[ 63 -65  -6  13  26  54   7  24 -31 -64  20 -60  11  58  -8  68  49   6
 -34  25  57 -36 -30  59 -49  77  21   3 -45 -46 -49 -45] : N
[ 40 -55  59   6  -8 -53  26  56 -27  -2  35 -62  21  59  76  26  59  46
 -66   5  -7  34 -15 -62  69  25  16   9 -11   5 -45  81] : Y
[ 63 -65  -6  13  26  54   7  66 -31 -64  20 -60  11  58  -8  68  49   6
 -34  25  57 -36 -30  59 -49  77  21   3 -45 -46 -49 -45] : X
[ 43  30  23 -80 -83  33  78  14 -48 -54  51  -5  15 -49 -21  48  84  20
 -64  79  13  21  55  67 -22  80  12 -43  44  59  73  65] : M
[ 43  30  25  13 -83  33  78  14 -48 -54  51  -5  15 -49 -21  48  84  20
 -64  79  13  21  55  67 -53  25 -35 -31  23  17  49 -80] : L
[ 40 -55  59   6  -8 -53  26  56 -27  -2  30 -62 -79  59  76  26  47  46
 -66   5  -7  34 -15 -62 -60 -58 -61  73 -36 -11 -49  20] : A
[ 65 -80  -5  12 -41  74   0   9   2  32 -49  36  42  56 -53  82  38  34
  84  -2 -84  74 -60 -43  75 -80  59 -77  71   5  -4  16] : G
[ 29  56 -20 -64  -3 -48 -75 -13 -28  80 -78  54  33  12  32  10  58 -75
  33 -32 -22  13   8  43  72 -45 -25 -77 -65 -78  13 -36] : Z
count Y: [59]
3
count L: [13]
2
count G: [34]
1
count M: [-48]
1
count X: [20]
1

[ 70 -68  28  12  53  30  23  39 -26 -18 -16  25  62 -50 -37  44   3  43
  41 -64  67  26  12 -27 -25  49  18  26 -26  -3  44   0 -63 -58  71 -11
   1 -14 -48   2 -21  14  65] -> R
[ 49 -40  10  45  29 -46  33  25  68   7 -49 -54   0  71  36  34   4 -71
  48 -52  -3 -46 -24  36  -1  31 -47  65  12  19  21  36  26 -24  -9  26
  54  58  18  68 -49  57  69] -> V
[-34  52   3  49 -17  -8 -48  41  26 -26  41  34 -66  -8  29 -36 -19 -42
 -49 -16 -13  44 -48  41  43  55  23  41  31 -65  69 -16 -26  33 -37 -44
  -4  35 -30 -66  29  15  32] -> F
[-13  28 -56 -16 -62 -60 -34  67 -22  42 -60 -70 -21  42 -37  36  -5  64
  28  20 -44  57   5  -1  43  25  -9  18 -48 -35  -9 -25   7  51 -51 -27
  69 -54  69 -23  66 -59 -32] -> D
[ 33  40 -27  22 -68  -7 -44  59 -33   2  66  56 -18 -65   1 -41 -51  -2
  33 -33   1  66  58  42 -50 -63 -37   5  38  18  -6  -2 -66 -48  -2 -26
  15 -10 -40 -53   0 -19  30] -> B
[-13  28 -56 -16 -62 -60  28  67 -22  42 -60 -70 -21  42 -37  36  -5  64
  28  20  40  57   5  17  43  25  -9  18 -48 -14 -30 -25   7  51 -51 -27
  69 -54  69 -23  66 -59 -32] -> T
[-70 -37  67  64 -12  39 -49 -14  27 -45 -24 -70 -42 -61  -7  20 -22   4
  37 -27  41   7  51 -29  29   4 -12  42 -38  47  55  42  58   2  27  -7
 -51  52  -7  55  54   9  23] -> W
[ 63 -52 -51 -70   3  49  38 -36  -5 -25  56   9  -8  67  35  14 -10 -25
  -6   6  30  58  37  50  56  34  58  54 -47 -19  47  -8  53 -24 -50 -50
 -18 -46 -24  67 -24 -46 -23] -> H
count B: [-2]
3
count T: [7]
1
count H: [-24]
3
count T: [69]
2
count F: [41]
4
count F: [-36]
1

[-49  83  32  65  49  33 -45   5 -29  82  18] : K
[-15 -29 -54 -54 -45 -17 -45 -66  17 -45 -54] : J
[-23  -6  14  -8   5  22 -28 -53 -24 -48  15] : C
[-55  12   3  74  24 -10  16  32   6  20  40] : E
[-85  53  52 -85  38  54 -85 -30 -85 -40 -40] : Q
[ 74  36  -9  25 -21  24  24  24  24   2 -14] : U
[ 26 -47 -31 -50 -47 -49  55 -75  38 -75 -18] : S
[ -4  -4 -20   4   4 -32  12   4  32 -39  -4] : P
count P: [4]
3
count Q: [-40]
2
count J: [-54]
3
count U: [24]
4
count S: [-47]
2

[ 19  71 -11  30  15  19  26  62] : tob
[ -5  63  -1 -11 -10  -3 -10  49] : zese
[ 16 -14 -14 -21  14  12  21 -20] : zanam
[16 12 44 16 26 15 22 14] : Tokof
[-44   5  23  10 -31 -30 -55   5] : perub
[  5 -18 -35 -14  -6  -6   5 -22] : Vev
[ -3  -3 -10  -3 -10  -3  -2 -10] : Tobok
count zanam: [16]
1
count Tokof: [44]
1
count Tobok: [-10]
3

[-13  10   9  10   4   7] -> tufu
[ 4 -4  1  9  9 -3] -> Tiru
[-10 -12  10  10 -10 -10] -> zef
[-14   9   7   7   1   9] -> mutis
[ 4  4  9  4 -2  4] -> Zof
[ -1 -11 -11 -11  -9 -11] -> kov
count mutis: [9]
2
count zef: [-10]
3
count Zof: [4]
4
count kov: [-11]
4
count Tiru: [9]
2
count tufu: [8]
0
count Zof: [-2]
1

[-35 -35 -19 -35] = mep
[-50 -18 -19 -50] = puf
[ 72 -36 -78 -54] = Piv
count mep: [-34]
0
count puf: [-51]
0
count mep: [-35]
3

[ -7 -28  17  -8  18   7  10 -13   8  22  -4   2   0  12  -1 -10   1  -5
  21  13  -2 -18  -2  -2  -6  15 -12 -13  17 -28  21 -17   2 -15   8 -19
   6  12   2 -11  -4   3  19   1] -> nuz
[ 14 -12   7  -8   8  19   9   6 -14 -17   8 -20   1   6 -19 -10  10 -13
  26  -5  -8  -9 -26  -4 -13   1  -3 -17 -32  17 -29  41  -5  -5 -14 -11
 -11  21  20  -4 -10 -16  10   6] -> luv
[  3  -2  13  -5  -2   0   7  32 -16 -20  -7   1   5  -9   2 -10   1   5
   3 -10  -5  11  -2   2  11  -1 -14  30   3  21   8  10   6  16 -16 -29
  -5  18  31  -3  -5  13  -4   8] -> Rom
[-11  11  -2  25   5  42  -3 -12  13 -20  12 -19 -11   4  -2  -7 -12  -6
  -2  18  -5   4   7  -9   7   6  14 -11  -4   6 -19 -25  12   6  13  30
  -6  18   2  12  22  -2  16  20] -> ronav
[ -6  -5  11   2  15  29  -7  -2 -17 -28  -4  13   1   4   4 -11 -24  -3
   5  -7  16  10   6 -24 -10 -13  -6  -5 -19  -1 -11 -13 -11 -10 -17   3
  41  -5 -18  15 -19  -8  12   5] -> risup
[ 26  18 -16  -5 -16  20  16   1  21   9 -16  -5   4  14  -1 -10  -1  12
 -13   8  10  -3   8 -10   5 -12   9   9 -21  37   8  72  -6 -15  21  -2
  -1  16 -20  13  -9 -19  -2   5] -> lon
[ 16 -24  16  -8 -12  31  -5  -1 -13 -14  -1   7  15 -16  -5 -11   6   4
  10  -5   3 -15 -19   9   5   2  -8  -5 -30   4  18  46 -12  28 -13 -17
  18   6  -2  23 -18 -10  19  -2] -> Kuziz
[ -1  -1 -14  10  -7  30 -25   7  26   2 -19  11   2 -24   5 -12 -16  -3
  -3   8  -6  -2  -4  17   5   8   1  -1  46   2  15   1 -12  -8  26  23
  -7  19 -13  -3 -27 -14 -13  -3] -> Zibi
[  6  -4  -6   6   1   9  12   6 -13  17 -14  14 -25 -11 -14 -10  -6  -8
 -12 -21  -3   4   9  -3 -14  30 -21 -18  -2 -10  -3  18   0 -23 -13   0
  -4  17 -13  19 -13  -3 -17   6] -> zati
[  2 -25   9 -25  -9  14 -25 -14   9  10   9 -10   0   4   3  -8  -4   0
  25  37   2 -25  -6   4  22  22  -8 -17  25  -3  12   9  -2   7  22   9
 -25  10  15   9  22   2  14 -25] -> vidak
[ 12  -8  22   6 -16 -43   5  25 -11 -26  -6  -4   9  -6 -16  -9  10  11
 -16  -6  -6  -7  -3  13   9   6   8  -4   5   1  -6  35  31  30 -11  -1
   8  11 -14  11   0   5 -15  11] -> gaka
count ronav: [7]
2
count vidak: [-25]
6
count Zibi: [8]
2
count risup: [4]
2
count gaka: [-25]
0
count lon: [5]
2
count vidak: [22]
4

[28 10 11 13 18 13 32 18 22 13  8 21 38 26 22 15 13 18 19 20 19 13 11 19
 20 21 15 17 18 18 21 21 25  8 18 14 13 13  9 28 16 12 22 17 24 21 10 16
 21  9 13 14] -> kevuv
[20 15 14 17 24 15 26 19 18 14 24 20 27 19 17 15 17 18 16 18 18 19 15 17
 23 21 16 20 16 17 17 19 16 13 14 18 11 11 12 26 16 16 21 19 17 20 15 15
 17  9 16 17] -> bas
[15 18 38 21 18 12 20 23 16  4 12 14 13 11  7 17 21 16 14 22 81 25 38 25
 19 31 25 23 12 12 18 29  6 18  8 43 12  9 34  9 13 29 13 19 11 39 24 10
 20 16 20 34] -> lus
[15 32 29 24 23 14 18 21 17  7 16 19 16 12 10 16 21 18 12 21 38 32 30 12
 19 29 22 27 13 15 11 16  9 14 10 27 14 11 25 15 17 22 14 16 15 37 19 16
 22 13 22 30] -> lepel
count kevuv: [27]
0
count bas: [18]
5
count lepel: [18]
2
count lus: [18]
4
count kevuv: [22]
3
count lus: [25]
3
count kevuv: [13]
8

[-30 -41  48  65  86 -41  69 -44] : Gesik
[-79  16 -37  40  17 -33 -18 -85] : kare
[ 16 -16  32  16  13  32  16  37] : Pese
[-66  49  18 -27 -14  87  15 -21] : binas
[ 68  -8  85   4 -49  25 -33  26] : nase
[-66  35  18 -27 -14 -20  15  -4] : Sapab
count kare: [17]
1
count Gesik: [48]
1
count Pese: [16]
3
count Gesik: [86]
1

[27 27 27 27] : gimi
[  7  57 -43  16] : saf
[ 43 -88   8 -88] : danim
[-24  22 -60  30] : Bupum
[-32 -32 -36 -32] : firi
[-17  40  39 -37] : duzil
[-89 -38  44  10] : gerit
count duzil: [-37]
1
count gimi: [27]
4
count danim: [-88]
2
count firi: [-32]
3
count danim: [8]
1

[-61  10   8   4 -70  -1  10  46   5 -32 -34 -26  28 -22  -9 -21  35  34] : rusu
[ 19  21  -3  -3 -51  -6   9  45  15 -16 -28 -30  52 -19  -7 -24  36  38] : Rilot
[ 12  13  -2  12 -68 -11  12  52 -14 -39 -33 -35  41 -18  20  12  33  31] : kod
[ 24 -27   1 -27 -62 -27 -62  49   0  -5 -27  13 -27 -62   1 -31  -1  48] : libed
[ 21  16   2  -4 -53  21   1  31   7 -37 -28  31  31 -13   7 -23  21  37] : vibag
[ 13   2  -1  -8 -52  -7  11  39  16 -34 -28 -29  30 -14   1 -30  38  44] : Dofif
count libed: [-27]
5
count libed: [-62]
3
count kod: [12]
4
count vibag: [21]
3
count libed: [1]
2

[ 22  10 -44  11]  zus
[ 25 -95 -95  24]  luk
[ 33  16 -96 -36]  lezog
[ 15  15  15 -13]  san
count lezog: [-96]
1
count san: [15]
3
count luk: [24]
1

[ -9  16   7   2 -22  15  -5   5  15 -46   3  -5   3] = linok
[ 28  28 -25 -25  -9 -25  -1  58 -26 -25  -7 -25  28] = taz
[  0 -55  39   1 -20 -27 -12  12  29  66   3   3  39] = merod
[ 29 -46  -8  -5  17  -5  -2 -47  -5  18  -5  15 -35] = Seri
[  1   9   5   5  -6   5  38  -2 -10  26   2   1  15] = Zepo
[  1   0   0 -22  -3 -31 -11 -22  46 -46  10 -16  -3] = vuvab
[ -9  11   4 -18  17  14   2 -48  33  52   6 -28 -38] = finab
[ -2  69  13  19 -23   7  -2  13  15  14  -7  20  12] = vosu
count Seri: [-6]
0
count merod: [38]
0
count vuvab: [1]
1
count Zepo: [1]
2
count taz: [28]
3
count linok: [15]
2
count taz: [-25]
5

[-55 -55  18 -55] : mot
[-62 -62 -62 -62] : tanu
[ 60 -19  60  91] : Kabog
[  6  59 -13 -12] : gez
[-15 -62 -56  22] : laziz
[ 90 -22  90 -22] : vevod
[-12  -2   2  12] : nopir
count tanu: [-63]
0
count vevod: [90]
2
count mot: [-54]
0
count Kabog: [61]
0
count laziz: [-16]
0

[ 36  58  32 -37   5   1 -67  -8 -30 -15  56 -35 -60 -18 -37 -11  13  10
   6  -7  41  -8 -71 -14  -9 -37  10  16 -14 -58  64  48  30  57  -7 -39
  41 -14  34 -37  22 -10  13 -36  43 -55   9 -23  22  15  -6   6   2 -37
   8 -10  -7] = gof
[ 41  68  31 -40  24 -10 -75  -4 -28  -9  72 -37 -74 -22 -20  -3  13   3
   5  -3  42 -11 -88 -10   5 -22  -8   9 -22 -69  78  34  38  74   4 -48
  58 -12  35 -40  33 -32   3 -42  45 -64  10 -29  20  24  -5  13   0 -61
 -14  13  -7] = nusun
[ 41  66  33 -40  17  -6 -75  -6 -30 -12  68 -37 -71 -21 -14  -6  13   6
   6  -5  43 -11 -85 -12   0 -21  -1  12 -19 -67  75  42  36  70  -1 -46
  53 -13  36 -40  30 -24   7 -42  46 -63  10 -27  22  21  -5  10   1 -53
  -6   3  -7] = Teve
[ 39  63  33 -39  11 -60 -72  -7 -31 -14  63 -37 -67 -20  -9  -9  13   8
   6  63  43 -60 -79 -14  -5 -19   5  14 -16 -63 -60  46  33  64  -5 -43
  48 -14  35 -39  26 -17  11 -39  45 -60  10 -25  22  18  63   8   1 -45
   2  -5  -7] = tupe
[ 38  64  25 -36  35 -18 -68   1 -21  -3  72 -33 -72 -22 -31   5  10  -3
   3   1  36 -12 -87  -4  15 -22 -23   1 -26 -67  78  17  39  75  13 -48
  62  -8  30 -36  36 -44  -6 -39  38 -61   9 -30  15  28  -3  17  -3 -69
 -28  30  -5] = fizi
count tupe: [-59]
0
count fizi: [72]
1
count gof: [-37]
5
count tupe: [63]
4

[  4  -5  11 -20  -5  -2 -16 -38  -9  21   1   7  18 -14  27  -8   1  16
  16   7   8  23 -10   5  10   4  19 -11  16  -8   9 -18   6 -10   1  11
  -4   4  21 -21  -9  -9   3   3 -24 -16 -11   5  -6   3 -21   2  31 -28]  panur
[-20 -42  30  -2 -15  10 -18  40   4   2 -16 -24  11 -44   1 -12  -4   2
 -13 -14 -12 -41  19  -4 -26  -2  16  25 -20 -14 -31  32  53 -23   2  -7
  34   3  10 -18  -5  19 -13 -26  -8  21  57   2  27   7  21 -25  -2  20]  timi
[-31 -39   1  20  25 -16 -28  42  -1  62  31  38  -6  33 -29  35  44  10
 -16  23   0  18   1   9 -51  25 -71 -73 -32 -27  -3  -9   7 -82 -48 -38
  48   7  -8  35 -20  18  45  13 -51  -6  61 -30 -12  -8  18   4  18 -29]  Komet
[ 30 -54  28 -16 -43  17   9  47   7  19  16 -11  -6 -69  21  -4   5   2
   3 -11 -76  16  21   5   8 -10  58  68   9  15 -58  44  40  35   1  59
   8   1  32 -54  16  10 -63 -36  33  42  85  23   2  33  33 -48  16  67]  mefef
count mefef: [16]
4
count Komet: [19]
0

[ 21   1 -18   9  25 -19   4   7  -5 -33 -36 -39 -28  42  11  -5  14   1
   8 -34   9   0  -4   1  19  -1 -38  -5 -11  -7 -12  -2  23  -1]  tos
[-13  19  -3   1  -2  -1 -29  17  -5  -1 -11 -21   3   0 -12   1  15  -8
 -11   2   8  14 -12  10 -16 -13   5   7   6 -15   9  -7  -1   8]  Kosip
[  6   5  -9  10   0   0   9   0   8  -9  -1   6   1  -5   0   0  -3  12
  14   3  -8 -17  -5  -4   2   2  -7  -1  -8  -4  -5   5   0  -1]  Zanub
[-17  12  18  14 -19  -3 -22  -1  -7  -2  20 -26  17  11 -19  -7   8  14
  -5  45  18 -29   4 -16   6 -11  23   2  -2  -2  25   4   3   8]  kuleg
[ 15  -7 -10  12   8  14   7   7  -3   2  -2  -3 -18  12   0  15   6   3
   2  14   1  -8  10   4  26  20  13  -2   4  10  -2  -1   7   2]  Lib
[-19   6  -5 -13 -57 -19 -23 -34 -38  25  40   8  74  16 -18  -7  13 -16
  15   7  -9  32 -20  -1 -21  54  15  15  24 -16   7 -28 -60  26]  gis
count Lib: [14]
2
count Kosip: [1]
2

[-18 -21  -8  -3 -24  -2 -22  14  -5  -9  15 -47 -17  -5 -19  -6  14 -10
 -31   9  13  -8   3  29 -39 -51]  zaki
[ 16 -21  -8  -3 -24  22 -22  14  -5  -3  15 -47 -17  -5 -19  20  -5  29
   9  -2   1   7   0 -27   6  23]  pobik
[  7   2   8  -7  23 -19  23 -31   4   6 -34   8  23 -17   7 -20 -17  23
 -28 -19  -5   8  -7  23 -15  23]  tubo
[ 16  -3  -8  -3 -24  -2 -22  14  -8  -8  15 -47 -17  -5 -19  20   9  29
   9  -2   1 -21   0 -27  -2  23]  pip
count tubo: [23]
6
count pip: [-2]
3
count pobik: [-22]
1
count tubo: [8]
3

[-34 -39 -58 -70 -71 -48 -35 -19  54 -17   2  33  52  77  83  75  54  35
  -3] : Tuk
[ 11  10 -53  47 -73 -66  11 -23 -17 -18  -5  25  47 -17  25 -17  61  40
  11] : velof
[-66 -73 -59 -41 -26 -73 -19  -8  20 -16  65  84  78  65 -71  18 -27 -35
 -50] : pob
[ 33  -5 -34   4 -70 -70 -70 -70 -34 -18  -5   4   4  35  53  78  83  -5
  53] : fino
[-38 -22 -16 -19  -4  27  48  72  84  77  59  39   9 -31 -36 -54 -68 -72
 -53] : veko
[ -7  23  46  68  84  78  63  23  14 -28 -35 -51 -67 -67 -67 -38 -24 -16
 -18] : Kenum
[ 82  73  53  33  -6 -35 -40 -61 -71 -70 -46 -33 -18 -18 -16   5  35  53
  79] : vedad
count velof: [-17]
3
count fino: [54]
0
count fino: [-70]
4
count Kenum: [-67]
3
count pob: [-73]
2
count velof: [11]
3

